These are the activations of a small neural network, seen along a few directions. Each row is one input.
Each table varies a few parts of the input and shows all the possible inputs, shuffled.
Descriptions start from the smaller parts, as in this example, which fits no table here: values(3) and (point or line(9) or (line(6) and ring(8))).
Shared parts are said once, and a part with two or three values counts as separate values.
In the rows, 128 means zero.

Other details of the inputs vary at random and push rows far along two fixed directions, the same in every table; ignore that.

Rows:
x1: [104 110  89 150  94 118 159 136 110  80  84 113  96]
x2: [146 119 136 152 165 163 121 157 130 211 184 166 120]
x3: [140 133 124 147 142 137 125 145 120 144 137 137 124]
x4: [128 128 147 119 137 132 129 143 126 151 151 141 160]
x5: [111 139 141 100  94 102 130 126 109  79 116 114 174]
x6: [123  93  92 173 144 151 153 141 139 161 129 142  69]
x7: [152 163 152 128 158 122  99 138 123 147 142 140 163]
x8: [117 123 104 127 102 109 138 118 126  74  74  98 104]
x9: [123 144 144  89 117 104 115  97 142  86 106 100 151]
x10: [142 124 141 128 175 147 116 128 158 188 166 146 127]
x11: [131 163 149 116 118 108 106 136 106 113 128 127 178]
x12: [ 72  69  80 162  85 131 202 130 117  67  94 124  81]
x13: [142 168 169  90 144 112  89 107 137 135 137 123 176]
x14: [121 136 124 101  90 103 124 102 123  67  86  96 124]
x15: [104  94  85 147  96 126 162 120 129  82  81 107  69]
x16: [146 106 128 126 162 154 124 124 164 185 158 137 103]
x17: [149 130 132 159 175 154 118 167 130 202 170 161 131]
x18: [121 122 103 126  98 112 138 118 126  75  81 100  99]
x19: [148 112 110 163 170 153 130 150 145 190 146 148  89]
x20: [123 163 164  91 116 102 106 123 115 102 136 120 199]
x21: [128 160 151 102 100 103 107 129 100  96 122 119 178]
x22: [141 118 136 131 159 151 124 132 148 181 166 146 128]
x23: [110 142 121 122  84 100 133 139  92  67  92 112 151]
x24: [135 158 139 108 114 100 107 115 120  95 101 109 153]
x25: [102  95  82 160  93 127 169 137 111  85  84 118  80]
x26: [ 88 126 121 108  82  99 153 109 116  49  85 102 144]
x27: [150 131 131 148 173 144 112 139 142 184 146 146 113]
x28: [151 141 158 118 166 142 107 131 142 176 177 147 158]
x29: [118  83 102 141 134 151 160 124 155 141 125 125  79]
x30: [151 122 122 160 185 156 118 149 149 207 158 155  98]
x31: [149  95 113 155 171 174 131 137 161 208 164 151  63]
x32: [156 123 134 144 165 161 115 140 141 203 171 154 110]
x33: [100  84  85 146  91 133 169 119 125  93 100 118  71]
x34: [125 158 134 119 112 100 114 122 111  84  97 112 153]
x35: [132  92  90 167 150 154 150 143 150 160 122 133  58]
x36: [130 159 147 105 113 107 106 114 115 102 120 119 158]
x37: [101 132 130 112  84 103 141 111 107  57 100 111 148]
x38: [130 114 118 155 138 147 142 140 126 151 150 148 103]
x39: [114 101 100 169 128 145 155 160 113 144 128 144  99]
x40: [144 165 166  90 132 116  94 112 129 131 141 121 178]
x41: [137 115 133 132 162 145 130 131 152 177 154 143 120]
x42: [137 143 139  96 115 116 109 102 136 106 116 105 132]
x43: [142 136 148 121 143 139 116 126 130 154 159 141 147]
x44: [153 172 166 101 135 115  87 122 117 130 146 128 179]
x45: [157 184 169 109 154 113  79 131 120 141 144 134 186]
x46: [102 115 116 110  91 111 145  98 132  64  82  97 111]
x47: [144 141 150 117 145 136 108 121 135 159 156 141 141]
x48: [160 183 169  96 141 110  76 123 123 138 137 122 187]
x49: [119  99 113 149 134 151 150 132 137 154 143 142  97]
x50: [151 136 131 151 171 146 114 148 138 185 153 150 123]
x51: [157 185 173 102 143 108  79 125 118 133 144 131 195]
x52: [109 123 119 121  83 111 146 118 107  69 105 114 130]
x53: [134  99 126 152 165 163 146 147 146 187 171 156 113]
x54: [127 141 148  95 133 114 115 105 147 113 117 109 149]
x55: [136 128 118 150 138 134 133 145 120 135 129 135 121]
x56: [108  75  72 161  99 141 174 127 132 100  87 116  47]
x57: [119  96  99 158 135 147 151 129 136 146 128 138  75]
x58: [152 180 168 102 133 109  85 138 111 136 142 129 197]
x59: [150 177 176  94 139 114  85 116 123 132 154 132 190]
x60: [153 115 130 134 168 162 117 126 161 199 168 146  90]
x61: [119 102  97 167 127 144 156 165 113 145 128 140 100]
x62: [138 156 153  97 115 113 103 111 122 113 130 117 163]
x63: [122 111 121 125 130 130 139 119 140 129 128 125 117]
x64: [101  88  77 161  99 127 169 133 118  90  82 116  67]
x65: [101 142 132 106  74 100 132 122  97  62 105 113 159]
x66: [111 133 108 120  92  99 136 110 121  53  67  92 112]
x67: [153 114 122 164 167 162 126 154 134 199 170 158 107]
x68: [134 153 150  83 112 107 103  96 136  94 111 101 152]
x69: [115 142 126 106  90  98 124 106 114  68  89 102 137]
x70: [ 88  66  80 167 101 144 195 134 125  96 117 135  73]
x71: [141 170 174  85 144 110  91 111 138 131 145 124 193]
x72: [117 117 130 132 124 137 139 138 120 137 145 139 135]
x73: [116 151 149  96 119  98 118 105 132  89 107 109 168]
x74: [127 149 154  96 122 110 115 114 129 109 124 116 173]
x75: [115 103 118 139 118 142 150 142 118 138 141 138 119]
x76: [132 143 143 103 124 115 112 110 131 118 123 116 148]
x77: [131 134 155 123 155 136 122 143 133 167 164 150 165]
x78: [124 112 121 140 120 144 141 145 119 148 149 141 121]
x79: [125 117 121 132 126 132 133 118 134 133 129 130 108]
x80: [ 88  56  55 193  97 154 201 144 120 110  97 136  35]
Description of these inputs: values(2) and line(5) and line(8).
- Changing only the values(2) part turns x7 into x55. The same change can be made to x17. Which row results? => x61
- Changing only the values(2) part turns x63 into x10. The same change can be made to x67. Which row results? => x51
- Changing only the values(2) part turns x32 into x36. The same change can be made to x21. Which row results? => x2
- Change only the values(2) part in x1. List by row number the other rows that result. => x50
- Change only the line(5) part in x13. List by row number the other rows that result. => x37, x46, x49, x72
- Change only the line(8) part in x69. List by row number the other rows that result. => x19, x24, x33, x41, x63, x64, x76
- Change only the values(2) part in x6. List by row number the other rows that result. => x24
- Change only the line(8) part in x68. List by row number the other rows that result. => x8, x14, x16, x18, x29, x42, x56

Rows:
x81: [ 91 148 114 120  44  86 139 135  71  16  58  97 158]
x82: [116 143 142  92  84 101 126  91 121  56 102 103 149]
x83: [169 154 144 129 185 131  88 134 154 185 148 141 137]
x84: [187 161 159 122 184 151  73 127 150 219 177 149 131]
x85: [ 83  56  79 155 105 146 203 119 138 100 109 133  54]
x86: [160 145 166 100 171 149  87 145 149 240 189 151 153]
x87: [124  91 100 182 179 162 147 148 160 179 135 148  71]
x88: [137 179 172 103 131  99  96 125 107 113 147 126 209]
x89: [116 164 161 108 114 106 125 122 109  86 138 124 201]
x90: [146 176 170  78 114 107  80  91 122  96 137 118 170]
x91: [139 162 148  95 103 108  93  97 115  89 119 106 142]
x92: [123  72  91 178 178 168 164 146 165 190 142 156  68]
x93: [116  88 105 152 156 154 159 128 154 168 135 141  85]
x94: [108  79  64 173  99 136 180 129 127 100  85 115  43]
x95: [ 93  78  81 181  97 140 183 161  92 107 110 133  71]
x96: [121 125 125  78  82  98 133 135 124  68  83  83 159]
x97: [146 155 154 129 149 133 100 145 117 165 162 151 175]
- Describe the family of inputs behind these rows. => values(2) or line(5) or ring(10)
- Which other rows belong to the same alternative as x87? List them by row number. => x82, x83, x84, x85, x90, x91, x92, x93, x94

Rows:
x98: [140 132 112 132 121 125 123 125 129 115 101 111 103]
x99: [139 171 157  89 146  97  87 105 148  97 102 102 163]
x100: [123 124 102 137  99 116 140 133 114  83  83 105 104]
x101: [106  95  95 146 102 138 160 114 128 116 125 131  79]
x102: [105 101 112 109  84 124 153 114 130  79 104 104 111]
x103: [129 131 115 148 113 125 134 140 103  99 112 127 120]
x104: [107 127 105 133  84 111 144 107 112  75  94 112 107]
x105: [ 91 115 116 132  86 123 161 124 109  79 111 124 134]
x106: [125 144 142 130 160 122 116 120 145 134 131 134 138]
x107: [131 157 152  86 107 109 109 117 127  90 113 104 175]
x108: [ 94 111 106 135  92 109 155 142 104  89  94 118 128]
x109: [152 180 185  92 142 120  87 125 119 134 163 134 207]
x110: [113 103 107 155 145 137 151 131 141 115 117 132  90]
x111: [126 100 120 159 183 151 154 135 163 184 158 153 118]
x112: [170 118 134 152 196 170 111 172 151 249 195 165 122]
x113: [146 115 115 172 167 166 129 144 136 201 163 161  89]
x114: [146 185 179  86 173 102  72 108 150 136 125 120 183]
x115: [145 167 175  86 176 102  92 108 157 147 131 121 197]
x116: [120 156 156  93 114 104 109 130 111 106 119 118 184]
x117: [155 135 146 102 140 139 103 117 149 160 151 125 126]
x118: [ 95  86 106 143 100 145 172 125 128 118 138 136  98]
x119: [138 173 170  84 116 108  92 101 123 115 144 123 180]
x120: [156 111 114 161 174 160 123 165 144 209 157 151  97]
x121: [106 102  93 172 114 135 163 153 108 121 117 140 100]
x122: [106 113 108 121  88 117 153 136 113  79  98 108 127]
x123: [ 91 109 114 123  87 120 159 124 117  81  94 115 122]
x124: [148  99 115 152 153 166 133 129 143 188 173 154  78]
x125: [152 112 121 165 179 166 123 157 142 218 160 159  90]
x126: [ 90 112 112 137  86 118 162 137 100  81 112 127 137]
x127: [111 115 121 138 105 128 151 146 102  99 129 133 138]
x128: [177 179 176  74 152 116  61 101 150 158 153 114 171]
x129: [125 106  95 168 117 144 151 135 113 116 114 134  78]
x130: [129 172 159 107 121  96 103 136 102 115 136 130 204]
x131: [117 148 161  77 103 104 109 103 127  94 120 108 173]
x132: [134 128 115 136 110 126 129 117 117 108 118 122 103]
x133: [100 105 119 120  83 125 156 116 112  73 121 118 123]
x134: [107  90  94 169 110 137 170 159 104 118 128 142 104]
x135: [109 125 106 134  95 110 140 118 113  80  76 106 103]
x136: [138 159 155  84 119 106  92  96 135 117 121 112 154]
x137: [157 188 174  98 156 106  69 137 121 157 137 131 196]
x138: [107  85  99 157 138 134 177 127 142 109 114 130 103]
x139: [160 193 175 107 150 110  73 130 116 147 147 135 195]
x140: [144 110 103 140 131 144 129 124 143 148 123 121  74]
x141: [150 101 123 144 198 156 136 135 180 202 156 142 108]
x142: [144 100 127 139 162 170 129 133 155 212 173 155  84]
x143: [111 125 107 148  96 113 147 144  93  76  97 121 127]
x144: [144  96 120 153 150 172 139 137 141 188 180 159  82]
x145: [134 136 127 120 123 121 115 112 132 129 112 118 113]
- Describe the family of inputs behind these rows. => line(4) and (values(2) or ring(10))
- Changing only the line(4) part turns x117 into x119. The same change can be made to x120. Which row results? => x121
- Changing only the line(4) part turns x103 into x139. The same change can be made to x127. Which row results? => x126
- Start at x141 and move only the line(4) part, one step at a time. The first step leads to x115. Which rows follow, in order? => x111, x138
- List by row number the other rows that have the line(4) part in common with x145. => x108, x114, x115, x116, x123, x125, x131, x135, x136, x137, x142
